Each row below holds a small network's activations on one input, seen along a few directions.
In each table, some parts of the input vary, and every possible input appears once, in random order.
Descriptions start from the smaller parts, as in this example, which fits no table here: values(2) and (point or line(9) or (line(4) and ring(5))).
Shared parts are said once, and a part with two or three values counts as separate values.
In the rows, zero is written as 128.

Other details of the inputs shift rows strongly along three fixed directions, in all tables alike. That doesn't count.

A family of inputs:
R1: 122  81  142  116  99  159  159  119  115  151  163
R2: 147  123  190  110  125  100  107  159  161  159  106
R3: 86  114  179  112  123  156  35  105  82  149  120
R4: 83  105  169  121  117  116  41  129  122  111  79
R5: 54  71  91  134  107  137  97  124  85  101  132
R6: 150  158  78  132  147  146  179  92  131  123  125
R7: 156  129  167  119  161  102  96  174  134  183  133
R8: 130  79  103  121  108  123  152  149  130  147  147
R9: 125  94  133  145  91  132  165  153  140  130  128
R10: 115  119  135  140  90  142  160  152  162  142  142
R11: 182  188  164  129  162  112  132  115  146  118  92
R12: 119  116  134  147  93  145  165  154  145  148  131
R13: 154  142  81  117  134  125  184  94  112  100  135
R14: 164  110  166  99  134  85  96  169  117  165  139
R15: 66  149  94  133  99  151  134  59  97  54  90
R16: 91  107  139  119  130  111  21  130  104  126  122
R17: 118  107  127  146  110  155  159  151  172  146  119
R18: 112  179  118  113  159  124  59  80  69  92  94
R19: 142  165  85  136  156  145  184  106  115  115  138
R20: 121  95  105  141  128  133  146  154  149  148  165
R21: 165  127  165  109  141  94  86  177  131  168  155
R22: 183  190  167  129  150  101  129  116  141  107  112
R23: 175  188  161  122  161  112  127  109  164  111  102
R24: 146  161  85  134  153  133  178  108  121  98  159
R25: 54  67  89  134  108  136  95  121  92  102  128
R26: 114  113  131  139  101  148  156  150  174  141  136
R27: 123  109  131  154  98  146  162  157  147  142  129
R28: 149  148  108  141  126  137  192  97  139  85  107
R29: 127  103  103  133  117  145  150  157  131  165  146
R30: 53  74  93  133  106  138  98  128  79  100  136
R31: 169  197  165  115  160  116  133  106  157  128  91
R32: 145  159  113  135  112  132  198  96  128  93  116
R33: 146  158  83  135  153  133  177  104  127  98  155
R34: 118  99  106  143  133  144  152  152  144  165  144
R35: 159  124  200  105  134  130  90  141  131  175  164
R36: 130  78  104  123  109  124  153  145  135  150  145
R37: 181  165  142  107  180  85  130  103  124  120  116
R38: 124  96  105  139  128  131  146  159  146  146  168
R39: 115  171  115  113  154  112  54  78  81  75  111
R40: 135  178  111  136  120  150  195  94  145  110  113
R41: 49  101  115  154  74  155  96  124  108  94  122
R42: 104  173  118  122  174  120  61  77  84  91  89
R43: 162  129  189  132  132  104  97  173  162  152  121
R44: 132  95  101  131  114  132  142  156  144  150  164
R45: 163  125  159  112  148  104  92  167  139  187  127
Each input here is: values(3) and (point or ring(6) or (values(2) and line(4))).
Changing only the values(3) part turns R44 into R45. The same change can be made to R39. Which row results?
Answer: R29
Change only the line(4) part in R8. List by row number the other rows that result.
Answer: R13, R14, R36
Change only the values(2) part in R5. List by row number the other rows that result.
Answer: R13

A family of inputs:
R46: 136  162  190  121  153  87  41  136  150  116  91
R47: 103  117  80  134  106  155  157  111  102  107  159
R48: 142  165  94  117  154  135  153  61  106  76  139
R49: 87  89  165  122  118  103  37  154  84  132  124
R50: 79  73  69  140  112  167  147  127  125  135  153
R51: 106  139  200  114  137  97  26  111  97  101  83
R52: 182  173  100  125  160  114  197  98  116  104  124
R53: 137  176  82  127  133  145  184  66  132  84  98
R54: 142  73  104  126  102  122  175  172  147  165  157
R55: 182  178  136  121  135  112  179  109  138  115  104
R56: 145  157  84  119  154  120  160  67  107  73  113
R57: 137  190  113  136  138  122  132  91  147  76  101
R58: 172  89  167  110  131  92  133  177  151  175  159
R59: 50  89  102  144  82  159  103  131  109  119  104
R60: 139  107  137  126  134  130  140  144  126  144  162
R61: 135  111  88  123  128  129  162  134  134  143  139
R62: 85  118  98  149  116  172  152  104  129  114  118
R63: 89  109  104  121  111  139  94  106  94  103  145
R64: 127  182  123  134  133  149  151  73  107  77  115
R65: 210  171  162  108  143  93  173  130  163  142  111
R66: 106  181  116  121  134  147  92  53  101  75  99
R67: 109  106  183  114  118  115  41  163  137  175  109
R68: 206  171  202  99  145  93  122  142  159  161  132
R69: 58  38  160  129  99  115  33  174  95  147  137
R70: 138  144  168  111  169  108  51  120  103  138  127
R71: 178  112  166  117  151  94  129  197  146  202  141
R72: 124  72  181  120  83  110  102  187  153  174  138
R73: 182  168  150  113  158  111  155  113  159  135  102
R74: 95  146  117  119  166  117  59  81  77  86  88
R75: 180  101  194  114  124  94  134  185  176  185  124
R76: 208  174  134  108  170  94  167  139  140  159  129
R77: 159  177  101  120  153  134  152  93  111  117  143
R78: 170  156  175  120  181  75  70  159  140  139  124
R79: 99  95  66  153  106  179  189  131  119  134  173
R80: 106  108  77  142  135  160  167  116  122  129  146
R81: 35  76  123  148  88  156  74  142  102  124  98
R82: 78  69  99  146  73  163  172  126  140  109  140
R83: 89  89  118  142  71  149  152  143  127  124  136
R84: 163  160  184  108  161  106  85  126  148  153  102
R85: 110  170  110  133  149  141  130  63  109  74  79
R86: 85  172  130  132  144  144  70  76  89  88  80
R87: 160  152  130  106  172  100  111  108  122  126  111
R88: 153  85  166  129  108  141  155  185  183  199  163
R89: 71  69  121  122  110  133  49  157  108  162  136
R90: 80  96  76  155  81  184  182  134  139  137  140
R91: 166  111  137  129  127  128  178  170  141  171  178
R92: 90  171  138  123  129  141  56  78  88  90  94
R93: 190  182  125  135  153  150  220  98  162  128  140
R94: 170  107  94  126  110  126  223  144  153  144  174
R95: 111  127  92  150  132  129  135  144  126  111  142
R96: 80  126  115  146  106  171  121  110  111  112  124
R97: 185  166  124  111  171  122  154  102  137  134  149
R98: 143  180  141  128  136  122  145  84  110  82  101
R99: 139  133  136  149  108  124  151  173  172  145  133
R100: 107  170  130  120  136  141  98  53  102  60  101
R101: 128  70  160  119  100  101  99  196  126  179  158
R102: 177  170  150  111  169  76  85  143  142  130  125
R103: 84  85  86  159  76  168  194  135  130  114  127
R104: 47  52  109  139  101  137  72  139  88  114  121
R105: 145  106  131  164  100  140  202  201  195  169  155
R106: 89  97  101  169  97  159  169  153  167  117  136
R107: 79  102  191  119  97  121  17  156  103  143  116
R108: 112  94  85  146  120  159  175  153  129  160  160
R109: 150  112  191  125  123  123  123  167  154  167  143
R110: 109  109  86  130  111  130  144  123  102  112  129
R111: 83  103  117  143  105  146  129  109  116  96  100
R112: 145  151  166  97  159  98  38  121  105  143  126
R113: 204  165  162  112  183  74  116  156  166  147  136
R114: 164  123  81  134  128  148  221  153  153  172  171
R115: 137  190  66  139  153  126  155  84  115  66  125
Changing only one part turns R84 into R50. The same change can be made to R66. Which row results?
Answer: R112
Changing only one part turns R93 into R70. The same change can be made to R99. Which row results?
Answer: R115
What do these inputs look like to the network?
Answer: values(2) and ring(5) and (point or ring(6))
Change only the ring(6) part in R80. List by row number the other rows that result.
Answer: R60, R69, R70, R74, R104
Change only the ring(5) part in R67. List by row number the other rows that result.
Answer: R62, R84, R86, R90
Which other rows agree with R112 in the values(2) part and the ring(5) part? List them by row number.
Answer: R54, R61, R63, R89, R94, R102
A walk changes only the ring(5) part. It starts at R105 and steps to R99. List the rest of the walk in order.
Answer: R57, R46, R106

A family of inputs:
R116: 83  112  93  151  103  150  135  128  114  107  130
R117: 118  157  105  115  152  103  87  79  85  68  111
R118: 76  87  125  132  98  149  92  138  97  135  140
R119: 151  114  127  133  116  140  194  146  170  155  136
R120: 129  64  143  120  123  102  102  191  146  174  154
R121: 200  176  149  109  168  114  159  113  148  143  144
R122: 106  123  76  152  109  156  181  121  135  99  147
R123: 118  114  101  137  99  157  181  110  132  115  149
R124: 114  144  162  121  149  103  33  127  118  116  104
R125: 161  178  124  125  148  128  169  83  144  92  114
R126: 201  173  153  122  168  100  154  145  165  160  126
R127: 60  67  109  128  109  124  57  142  86  124  116
R128: 113  117  90  148  106  152  176  123  156  107  132
R129: 104  97  110  134  108  157  142  135  117  146  143
R130: 191  152  200  110  148  90  124  161  156  174  112
R131: 121  169  116  116  155  138  101  66  97  94  108
R132: 73  84  136  140  88  141  95  139  122  116  124
R133: 110  152  161  121  138  104  52  120  108  112  80
R134: 165  174  127  116  152  129  151  91  119  108  139
R135: 151  113  109  136  120  143  189  159  149  171  158
R136: 114  154  145  111  145  127  78  79  100  102  95
R137: 157  119  121  133  122  133  186  166  147  168  166
R138: 162  183  102  125  168  134  166  87  128  110  125
R139: 55  84  120  136  112  145  52  137  104  125  135
R140: 130  152  158  121  144  107  84  125  134  124  93
R141: 128  165  128  117  144  132  109  67  110  86  108
R142: 150  152  154  118  151  109  93  133  121  132  135
R143: 76  107  104  145  91  155  138  111  111  95  118
R144: 172  146  200  115  141  82  90  175  148  161  110
R145: 150  178  119  129  154  122  142  105  123  110  108
R146: 133  73  140  124  116  101  117  189  128  171  151
R147: 120  119  80  144  105  171  213  100  128  116  137
R148: 129  84  169  134  100  113  112  201  164  171  141
R149: 120  104  57  137  126  144  190  112  129  112  142
R150: 142  92  169  122  104  124  136  178  143  182  151
What do these inputs look like to the network?
Answer: ring(5) and (point or ring(6))
Changing only the ring(5) part turns R127 into R149. The same change can be made to R145. Which row results?
Answer: R126
Which other rows agree with R139 in the ring(5) part? List them by row number.
Answer: R120, R121, R124, R125, R128, R141
Which other rows agree with R132 in the ring(5) part? List them by row number.
Answer: R117, R122, R123, R134, R142, R148
